Z_321: [  2  66  15 -20]
Z_64: [-33 -21  34  87]
Z_644: [ 21 -25 -18   4]
Z_11: [-57 -72  62 -14]
Z_84: [ 87 -33 -21  33]
Z_340: [-33  33 -21  88]
Z_929: [  2  66 -48 -20]
Z_308: [-33  20  11 -47]
Z_318: [ 62 -73 -57 -14]
perm: [ 33 -21 -33  87] | Z_84
perm: [ 33  87 -33 -21] | Z_84
perm: [-14  62 -72 -57] | Z_11

Z_84: [ 21 -44 -11  69]
Z_644: [-51 -43  19 -16]
Z_22: [-25 -27  25  -7]
Z_64: [ 21  69 -43 -11]
Z_318: [  6  -4 -31  -7]
Z_340: [-50 -43  18 -16]
perm: [-11  21  69 -43] | Z_64
perm: [-50 -43 -16  18] | Z_340
perm: [-11 -43  21  69] | Z_64
perm: [-44 -11  21  69] | Z_84
perm: [ 18 -16 -50 -43] | Z_340
perm: [ 69 -11 -44  21] | Z_84

Z_22: [ 84   9 -22  24  11 -25 -59   8 -28   0 -42]
Z_575: [ 59  15 -20  21  16  -7 -51   6 -49   3 -52]
Z_644: [-51  15 -20  59   6  21   4  -7  16 -52 -49]
Z_64: [ 43  17 -18  11  17   8 -35   4 -46   3 -45]
Z_318: [-49 -16  15 -20 -17  -7  14  12  33  11  -7]
perm: [-52 -51 -49 -20  -7   3   6  15  16  21  59] | Z_575
perm: [ -7  -7 -20 -17  33 -49  15  11  14 -16  12] | Z_318
perm: [ -7 -49 -16  15 -20 -17  -7  14  12  33  11] | Z_318
perm: [ 17 -18  11  17   8 -35   4 -46   3 -45  43] | Z_64

Z_64: [ -1  71  16   0   2   1   2  15   0 -15]
Z_644: [ 15   1   1  17   0 -15  71  -1   1   2]
Z_11: [ 71  15   0  -1   0   2  17 -15   1   2]
Z_22: [-41  24  56  33  -1  -1  -2  -1  -3  -1]
Z_84: [  2   0  15   1  17   2 -15  -1  71   1]
Z_308: [-15  15  71  17  -1   2   0   0   2   1]
Z_318: [ -1  33  -8 -14   2  -2   2   1   0   0]
perm: [  0   2   1   2  16  -1   0  15  71 -15] | Z_64
perm: [  0   0   1   2  -2   2 -14  -8  33  -1] | Z_318
perm: [-15   0  15   2   1   2   0  16  71  -1] | Z_64
perm: [  1  71  -1 -15   2  17   1  15   0   2] | Z_84
perm: [-15  -1  71  16   0   2   1   2  15   0] | Z_64

Z_11: [ 22  -6 -71 -38  13 -75  -9 -11  21   7  15 -33 -12 -40  42   4  90  11
 -44  31  21 -36  24   8   0 -37  25  63  24  64   8 -19]
Z_318: [-33  -9  25  63   6  24  90 -11  22  64 -37  11 -40 -71  24   0 -75  32
   8 -44 -12  15   4 -38  21   8 -36  -6  13 -19  42  21]
Z_644: [-11  24   0  42  64  90  31  22  -6 -71  24  13 -33  11   8 -75 -19  15
 -38   8 -40 -44 -37   4  21  -9  25 -36 -12  21  63   6]
Z_929: [ 63  15  22 -44   6  21 -75  64 -40  -6   8  11 -36  25   4  24  24  12
 -19  90 -38 -12  42 -11 -37   8 -33 -71  21   0  -9  31]
perm: [-75 -71 -44 -40 -38 -37 -36 -33 -19 -12 -11  -9  -6   0   4   6   8   8
  11  13  15  21  21  22  24  24  25  32  42  63  64  90] | Z_318
perm: [ 31  -9   0  21 -71 -33   8 -37 -11  42 -12 -38  90 -19  12  24  24   4
  25 -36  11   8  -6 -40  64 -75  21   6 -44  22  15  63] | Z_929
perm: [-19   8  64  24  63  25 -37   0   8  24 -36  21  31 -44  11  90   4  42
 -40 -12 -33  15   7  21 -11  -9 -75  13 -38 -71  -6  22] | Z_11
perm: [ 21  42 -19  13  -6 -36   8  21 -38   4  15 -12 -44   8  32 -75   0  24
 -71 -40  11 -37  64  22 -11  90  24   6  63  25  -9 -33] | Z_318
perm: [  6  63  21 -12 -36  25  -9  21   4 -37 -44 -40   8 -38  15 -19 -75   8
  11 -33  13  24 -71  -6  22  31  90  64  42   0  24 -11] | Z_644
perm: [-75 -71 -44 -40 -38 -37 -36 -33 -19 -12 -11  -9  -6   0   4   6   8   8
  11  13  15  21  21  22  24  24  25  31  42  63  64  90] | Z_644

Z_340: [-75  55   0  10 -44]
Z_22: [ 35   3 -81  -5 -44]
Z_644: [-24   3 -74  61   9]
Z_308: [-40 -23  -8 -57  66]
Z_11: [-24 -73   2  61   9]
Z_321: [  2   9  61 -24 -74]
Z_929: [  9  55   0 -75 -44]
Z_318: [-40 -23  -8 -30 -23]
perm: [  9  61 -24 -74   2] | Z_321
perm: [ 55 -44  10   0 -75] | Z_340
perm: [ 55   0  10 -44 -75] | Z_340
perm: [  3  61 -24 -74   9] | Z_644
perm: [-44  10   0  55 -75] | Z_340
perm: [-24 -74   2   9  61] | Z_321

Z_11: [ 29  20 -40 -56]
Z_318: [  5 -25  -7 -10]
Z_411: [  2  21 -35 -44]
Z_22: [-40  20 -56  30]
Z_575: [  6  -7 -10 -25]
Z_84: [ -4   2 -12 -53]
Z_644: [ 35   7 -21 -44]
Z_929: [ 25   0  -4 -15]
Z_340: [ 21 -71   4 -15]
Z_321: [-10  -7 -25   5]
perm: [ 20  30 -56 -40] | Z_22
perm: [-25 -10  -7   6] | Z_575
perm: [-56 -40  20  29] | Z_11
perm: [-40  20  29 -56] | Z_11
perm: [-15   4 -71  21] | Z_340
perm: [  4  21 -71 -15] | Z_340

Z_308: [ 35 -32  -1  49  28   1  49 -15 -25 -47 -75 -58  14  10   5 -50 -56  -1
  16  34  -4  26  35 -15 -16  -3  10 -29 -44 -22  11  -9 -31   0 -15  14
  46  -5  -1  54  20  10  53  -5  23  33  -3 -53  -3 -71 -10  19  24 -33
  23  17]
Z_411: [ 35  24  17 -75 -53  -1 -29   5  10 -71  54 -31  -3  -5 -50 -15  -5  34
  10  53  16  -3  49  46 -22  23  -9  -3   1  -1  19  35  28 -58   0  23
  33  14  20 -33  26 -32  -9 -56  14  -4 -15 -15 -25 -47  48  11 -44 -15
   0  10]
Z_22: [ 10  -1  46  48 -15 -44   1 -33  26 -29 -71 -10  10  -3 -31  10  -5  17
  14 -15  28  24  -1  23 -22  -3  19  16  -9  23   0 -50 -32 -75  20  49
 -16 -15 -47  35 -53  14 -25  54  53  -5  11  -1  -4  34  -3 -58 -56   5
  35  33]
perm: [ 17  35 -32  -1  49  28   1  49 -15 -25 -47 -75 -58  14  10   5 -50 -56
  -1  16  34  -4  26  35 -15 -16  -3  10 -29 -44 -22  11  -9 -31   0 -15
  14  46  -5  -1  54  20  10  53  -5  23  33  -3 -53  -3 -71 -10  19  24
 -33  23] | Z_308
perm: [ 17  23 -33  24  19 -10 -71  -3 -53  -3  33  23  -5  53  10  20  54  -1
  -5  46  14 -15   0 -31  -9  11 -22 -44 -29  10  -3 -16 -15  35  26  -4
  34  16  -1 -56 -50   5  10  14 -58 -75 -47 -25 -15  49   1  28  49  -1
 -32  35] | Z_308
perm: [-75 -71 -58 -56 -53 -50 -47 -44 -33 -32 -31 -29 -25 -22 -15 -15 -15 -15
  -9  -9  -5  -5  -4  -3  -3  -3  -1  -1   0   0   1   5  10  10  10  11
  14  14  16  17  19  20  23  23  24  26  28  33  34  35  35  46  48  49
  53  54] | Z_411
perm: [-75 -71 -58 -56 -53 -50 -47 -44 -33 -32 -31 -29 -25 -22 -16 -15 -15 -15
 -10  -9  -5  -5  -4  -3  -3  -3  -1  -1  -1   0   1   5  10  10  10  11
  14  14  16  17  19  20  23  23  24  26  28  33  34  35  35  46  49  49
  53  54] | Z_308
perm: [ 14 -25  54  53  -5  11  -1  -4  34  -3 -58 -56   5  35  33  10  -1  46
  48 -15 -44   1 -33  26 -29 -71 -10  10  -3 -31  10  -5  17  14 -15  28
  24  -1  23 -22  -3  19  16  -9  23   0 -50 -32 -75  20  49 -16 -15 -47
  35 -53] | Z_22
perm: [-33  23  17  35 -32  -1  49  28   1  49 -15 -25 -47 -75 -58  14  10   5
 -50 -56  -1  16  34  -4  26  35 -15 -16  -3  10 -29 -44 -22  11  -9 -31
   0 -15  14  46  -5  -1  54  20  10  53  -5  23  33  -3 -53  -3 -71 -10
  19  24] | Z_308
perm: [ 35  33  10  -1  46  48 -15 -44   1 -33  26 -29 -71 -10  10  -3 -31  10
  -5  17  14 -15  28  24  -1  23 -22  -3  19  16  -9  23   0 -50 -32 -75
  20  49 -16 -15 -47  35 -53  14 -25  54  53  -5  11  -1  -4  34  -3 -58
 -56   5] | Z_22

